Each row below holds a small network's activations on one input, seen along a few directions.
Each table varies a few parts of the input and shows all the possible inputs, shuffled.
Descriptions start from the smaller parts, as in this example, which fits no table here: one of 5 places around a ring, together with either a single point or one of 11 places around a ring or (one of 3 separate values, together with one of 6 places along a line).
Shared parts are said once, and a part with two or three values counts as separate values.

Other details of the inputs vary at random and push rows far along three fixed directions, the same in every table; ignore that.

Rows:
R1: [ 55.1  72.7 -47.3   8.8  36.0 -51.8  28.1  45.9 -12.9  53.7 -38.1]
R2: [ 43.4  -0.2  -2.1 -27.7  -8.6  16.5 -10.2  87.7  39.9  33.6 -24.5]
R3: [-24.2   7.2 -24.8 -15.2  -7.4   7.8  40.4  20.3 -79.2  62.0   0.0]
R4: [-35.5 -64.1  42.3 -38.0 -45.6  49.0 -18.8 -49.6  21.3 -57.0  36.8]
R5: [-32.3   9.6  -4.0 -20.4  10.2  -5.2   9.6 -78.1 -37.7 -10.1  11.4]
R6: [-32.3 -59.8  41.5  10.8 -75.7  54.3 -55.1 -49.7   7.0 -37.9  43.3]
R7: [ 35.4  77.2 -12.2  52.0  38.3 -39.4   3.4 -45.9   3.6 -29.5 -52.6]
R8: [ 65.5  47.6 -21.3  33.4  38.6 -72.3  40.9  55.7 -31.3  46.6 -15.6]
R9: [-28.9   7.4 -12.1  -9.8   1.5 -11.0  20.5 -73.3 -36.9 -20.0  29.5]
R10: [ 34.4 -13.0  29.6  27.9  -1.9  -2.0 -36.7  -4.2  60.7 -68.5 -15.5]
R11: [ 31.0  -6.0  75.9  32.3  10.2  25.9 -28.9 -11.9  44.9 -39.5 -27.7]
R12: [-54.0   7.7 -37.8 -11.6  17.1  -3.4  25.0  14.3 -43.8  63.5  12.0]
R13: [-23.8  -4.5 -26.3  -9.1  -3.9 -21.1  12.3 -67.0 -44.9 -32.6  23.8]
R14: [-13.0 -62.4  43.8 -14.3 -80.8  47.4 -46.8 -56.5   2.9 -37.5  51.0]
R15: [-46.7   0.8 -17.7  13.0   6.3   0.0  38.0  28.3 -67.9  60.8  26.3]
R16: [ 45.4  -6.4  10.3 -27.3  10.6   7.5  -8.5  77.1  50.7  41.6 -10.1]
R17: [ 54.1  -3.4  76.3  11.0   8.8  15.0 -19.2 -17.8  41.2 -37.9 -22.4]
R18: [-50.8   6.1 -45.8  -2.1   9.3  -7.3  31.0  20.2 -44.1  53.9  28.9]
R19: [-50.4  12.9 -12.8  13.0   7.3  -3.5   7.5 -64.3 -35.2 -21.4  23.4]
R20: [ 55.3  73.6  -0.2  30.7  45.8 -65.1  11.9 -48.0   6.7 -30.9 -10.9]
R21: [-29.2 -72.3  31.7 -40.2 -42.2  56.6   7.1  54.7 -12.9  34.0  41.9]
R22: [ 49.9   0.1  48.4  -5.5  10.8   9.0 -26.4 -24.4  66.1 -44.7 -19.4]
R23: [ 28.6  71.5   4.1  44.2  55.8 -48.9  -1.8 -47.8   9.5 -17.8 -35.1]
R24: [-56.5 -61.9   3.2 -33.2 -35.7  51.1 -10.7  56.1  11.1  27.9  34.6]
R25: [ 28.7   0.8  45.1  18.2  13.4  17.8 -37.3 -16.8  67.3 -44.7 -26.0]
R26: [-48.8  15.4 -18.5   9.3  -6.3   8.8   6.8 -66.3 -39.9 -22.3 -12.7]
R27: [-38.3 -11.3   0.7  33.1  -3.9  -5.7  15.7 -54.3 -61.0 -25.6  11.3]
R28: [ 62.3  54.0 -17.0  35.6  36.2 -74.9  10.9 -46.8   1.8 -41.7 -19.6]
R29: [-43.9  -7.8 -60.7   1.7   3.8 -18.9  27.9  23.1 -50.3  42.0  21.1]
R30: [-49.2 -76.5  25.4 -10.3 -46.9  45.2 -29.2 -38.8  18.9 -68.0  22.0]
R31: [-31.6   7.7  -8.6 -12.4  -0.3 -14.4  15.9 -70.8 -39.0 -20.4  27.9]
R32: [-32.0 -65.0  -0.2 -54.4 -39.2  48.1  -1.5  48.9   8.5  28.6  42.8]
R33: [ 48.9 -23.0  -4.2 -18.8  -7.3 -16.0  -7.0  90.4  42.8  20.2  -1.8]
R34: [ 50.1 -26.0  -6.0 -17.5  -6.8 -10.7  -3.3  87.8  46.1  19.7   0.0]
R35: [-38.2 -64.6   9.5 -65.3 -31.2  53.1  -4.4  40.6   8.5  38.0  28.2]
R36: [-28.0  16.3 -17.7 -16.3  -9.0   1.5   9.7 -72.4 -45.5 -20.9  -6.8]
R37: [ 31.4  76.2 -47.4  30.0  41.9 -42.9  18.0  54.0 -11.2  52.5 -42.5]
R38: [ 27.2   4.5  47.4  16.3  15.6  17.5 -39.9 -15.5  66.3 -45.8 -24.2]
R39: [ 42.9  -2.5   1.2 -25.8 -11.4  10.6  -4.3  86.3  42.3  32.8 -26.9]
R40: [ 40.7  71.7  18.0  67.6  35.6 -31.5   9.0 -38.8 -18.2 -25.8 -55.5]
R41: [-25.0  16.3 -21.0 -13.2  -7.0   4.6  14.4 -75.4 -43.3 -21.0  -5.9]
R42: [-32.5   9.4 -39.2 -37.8  15.9  -5.4  27.2   9.4 -49.4  63.9  21.3]
R43: [-44.9  16.2 -24.3  10.7  -4.5  13.1   3.3 -66.8 -40.5 -21.2 -12.9]
R44: [ 49.3 -23.8  -3.1 -17.1  -8.0 -17.5  -1.8  89.3  45.3  18.7  -1.3]
R45: [ 26.1 -23.6  -6.1   4.2  -4.3  -6.9 -15.3  97.6  45.9  20.6  -7.9]
R46: [ 27.5   7.3  35.6  19.0  -7.2  20.8 -37.8  -8.4  57.2 -53.8 -44.8]
R47: [ 24.1 -10.1   4.9   4.0   3.0   8.1 -11.1  94.2  54.7  32.3   0.0]
R48: [ 28.8   0.9  47.5  18.2  14.6  17.4 -34.9 -18.2  69.7 -45.5 -26.0]
R49: [-53.5   5.2 -41.6  -3.3   6.1 -11.9  31.3  21.5 -44.3  52.8  28.5]
R50: [-42.9  -8.0 -62.3   1.9   2.2 -19.0  25.1  24.2 -51.4  42.3  20.6]
Description of these inputs: one of 2 separate values, together with either a single point or (one of 4 places along a line, together with either a single point or one of 5 places around a ring).
The inputs of R6 and R14 match in every part but the choice among 2 separate values. If R37 is changed in the same way as R6 into R14, which row does it become?
> R2
The inputs of R11 and R17 match in every part but the choice among 2 separate values. If R47 is changed in the same way as R11 into R17, which row does it become?
> R32
Which other rows does R39 become when the choice among 2 separate values takes its other values? List them by row number.
> R26
Which other rows does R49 become when the place on the ring of 5 takes its other values? List them by row number.
> R18, R19, R24, R47
A walk changes only the place on the ring of 5. It starts at R10 and steps to R45. List the rest of the walk in order.
> R30, R29, R50
Which other rows does R8 become when the place on the line of 4 takes its other values? List them by row number.
> R3, R17, R21
